Each row below holds a small network's activations on one input, seen along a few directions.
In each table, some parts of the input vary, and every possible input appears once, in random order.
A made-up example of a description, with smaller parts first: values(2) and (point or ring(11) or (ring(5) and line(6))).
Shared parts are said once, and a part with two or three values counts as separate values.
In the rows, zero is written as 128.

Other details of the inputs vary at random and push rows far along two fixed directions, the same in every table; ignore that.
To show where, the next rows are all for the same input, with only those details redrawn:
[ 54 105 163 112 153  79 144 140 147 177 150  96 104 131 102]
[142  98 162 128 116 136  98 135 124  99 191 137 101 127  77]
[184 139  97 146 107 167 124 116 117  75 130 112 144 159 150]
[ 84 149  98 129 147 102 177 122 143 163  83  64 149 163 180]
[ 46 108 159 112 156  73 151 140 149 186 142  90 107 133 108]
[153 139 101 140 119 147 137 119 124 101 121 100 143 158 154]
[183 138  99 147 106 167 123 117 117  76 132 113 143 158 148]
[192 136 100 148 103 172 117 117 114  67 138 119 141 156 143]

Rows:
x1: [143 104 151 127 127 132  88 140 122  97 187 137 106 118  66]
x2: [159 145 107 146 123 147 137 126 122 120  99 124 156 127 173]
x3: [ 64 108 181 104 146  90 145 137 147 189 124 153 103 100 119]
x4: [160 143 119 129 104 160 144 113 128 118  90 163 140 129 173]
x5: [115 140 125 138 149 115 149 131 133 155  89 121 142 118 168]
x6: [218 133 122 150 102 187 100 122 107  64 129 176 139 119 149]
x7: [195 134 100 141 106 175 101 121 112  59 146 133 138 147 123]
x8: [138 145  90 137 126 135 136 125 126 116 116  85 151 152 147]
x9: [ 96 110 150 125 149 102 122 138 134 140 157 107 109 124  96]
x10: [175 140  98 130  84 171 132 106 124  82 125 123 143 169 146]
x11: [110 142 113 140 146 110 144 138 133 162  89 115 147 115 152]
x12: [154 145 103 143 123 145 133 127 122 125  97 125 155 124 165]
x13: [ 35 113 154 110 162  67 161 138 152 195 131  81 111 136 119]
x14: [150 141  95 149 127 137 130 129 122 106 127  84 149 151 143]
x15: [185 137  94 151 112 161 104 129 114  75 146 107 146 145 121]
x16: [ 88 153 101 140 159  98 175 133 138 183  62  82 164 129 198]
x17: [161  98 178 130 114 149  93 138 120 106 175 185 105  95  95]
x18: [157  98 170 125 110 149  85 140 117 106 176 182 108  94  82]
x19: [112 107 146 125 139 110 101 146 130 128 176 116 111 118  71]
x20: [ 97 108 170 110 125 114 133 133 138 160 138 157 113 106 119]
x21: [ 72 153  94 113 145 101 179 117 148 168  73  77 149 163 175]
x22: [ 95 111 163 108 124 115 130 134 136 162 133 157 114 104 112]
x23: [167 144 109 155 130 147 133 129 121 116 100 126 153 122 173]
x24: [ 61 133 140 113 181  61 126 130 121 179 128 135 102  95  99]
x25: [199 140 105 158 117 167 104 131 110  85 117 152 149 115 143]
x26: [210 136 121 142  89 189 116 115 113  74 121 175 143 127 160]
x27: [ 77 152  94 134 157  93 179 125 143 171  79  51 152 159 182]
x28: [156 127 139 133 152 123  78 125  99  98 160 183  95  87  80]
x29: [187 140 102 154 114 162 113 131 113  99 115 137 155 119 149]
x30: [103 109 145 119 139 108 109 143 133 135 168 116 111 122  79]
x31: [130  98 160 111 105 137  98 133 129 109 188 145 100 129  66]
x32: [105 106 152 125 134 108 115 141 132 133 173 107 110 127  86]
x33: [136 103 150 118 119 135  92 138 125 102 185 141 106 124  68]
x34: [181 135 104 136  90 172 122 114 120  76 138 124 141 162 137]
x35: [121 129 143 127 161 100  99 126 108 132 150 164  97  91  88]
x36: [145 147 110 126 108 150 147 116 130 131  80 157 145 129 166]
x37: [ 48 109 159  91 140  85 146 130 154 178 141 118 102 134  95]
x38: [102 102 164 113 121 116 125 131 138 137 168 127 101 135  90]
x39: [ 74 159 100 111 130 107 193 115 149 197  41 108 158 139 203]
x40: [118 102 158 135 138 111 107 145 129 127 182 111 105 120  77]
x41: [150 147 116 127 104 154 158 111 132 130  82 150 148 136 186]
x42: [ 79 149  92 132 163  90 163 133 141 165  89  61 150 148 160]
x43: [ 90 148 103 117 123 115 181 110 148 159  83  84 143 171 176]
x44: [ 58 114 163 115 159  78 138 148 143 197 122 130 115  95 109]
x45: [ 94 166  86 118 176  85 140 116 117 156  74 125 133 112 145]
x46: [143 150 102 129 114 147 146 119 129 132  77 145 151 129 169]
x47: [146 149 104 138 123 144 150 121 126 129  84 123 160 134 189]
x48: [135 148  96 124 113 145 157 105 135 115  94 108 143 168 169]
x49: [145 149 107 131 117 147 145 119 128 127  79 148 149 129 172]
x50: [ 99 109 149 105 124 116 119 133 138 137 160 131 107 132  85]
x51: [105 102 159 101 106 124 116 128 138 132 173 138 100 134  75]
x52: [106 113 163 106 114 124 125 131 137 155 131 178 108 102 100]
x53: [145 149 101 136 125 143 140 124 125 130  82 135 154 126 169]
x54: [155 102 170 142 131 134  90 146 120 115 168 169 108  88  88]
x55: [135 145  90 131 121 138 141 121 128 116 111  90 150 159 153]
x56: [154 144 114 147 130 142 141 126 125 127  95 126 152 124 177]
x57: [117 132 133 117 158 100  96 126 107 130 145 160 102  91  83]
x58: [ 54 108 162 102 147  84 147 132 150 175 142 108 102 134 104]
x59: [ 46 110 155  90 135  85 146 131 155 183 141 116 103 134  92]
x60: [157  98 158 140 127 136  81 143 118  90 199 136 101 114  62]
x61: [147 140  99 137 116 143 137 121 125 105 122  96 146 160 150]
x62: [160  94 184 115  88 158  94 130 123 105 181 203  99  98  80]
x63: [ 94 108 154 118 143 105 125 135 136 139 156 114 106 130  99]
x64: [195 162  79 142 139 151  93 110  91  71 109 167 133 110 130]
x65: [159 145 108 140 123 151 132 124 121 115  92 145 149 124 165]
x66: [164  99 170 136 119 145  78 145 115 103 177 184 105  88  73]
Q: The inputs of x19 and x15 match in every part but one. If x44 is changed in the same way as x19 into x15, which row does it become?
A: x12
Q: The inputs of x58 and x21 match in every part but one. If x3 is changed in the same way as x58 into x21, which row does it become?
A: x49
Q: What is each input in this table made of?
A: ring(6) and (point or (values(2) and line(5)))
Q: Change only the values(2) part in x60. List by row number the other rows that result.
A: x54
Q: Change only the ring(6) part in x11. List by row number the other rows that result.
A: x16, x23, x25, x29, x54
Q: Change only the values(2) part in x56. List by row number the other rows that result.
A: x27
Q: A walk changes only the ring(6) part. It starts at x41 and steps to x4. List the rest of the walk in order.
A: x36, x52, x39, x62
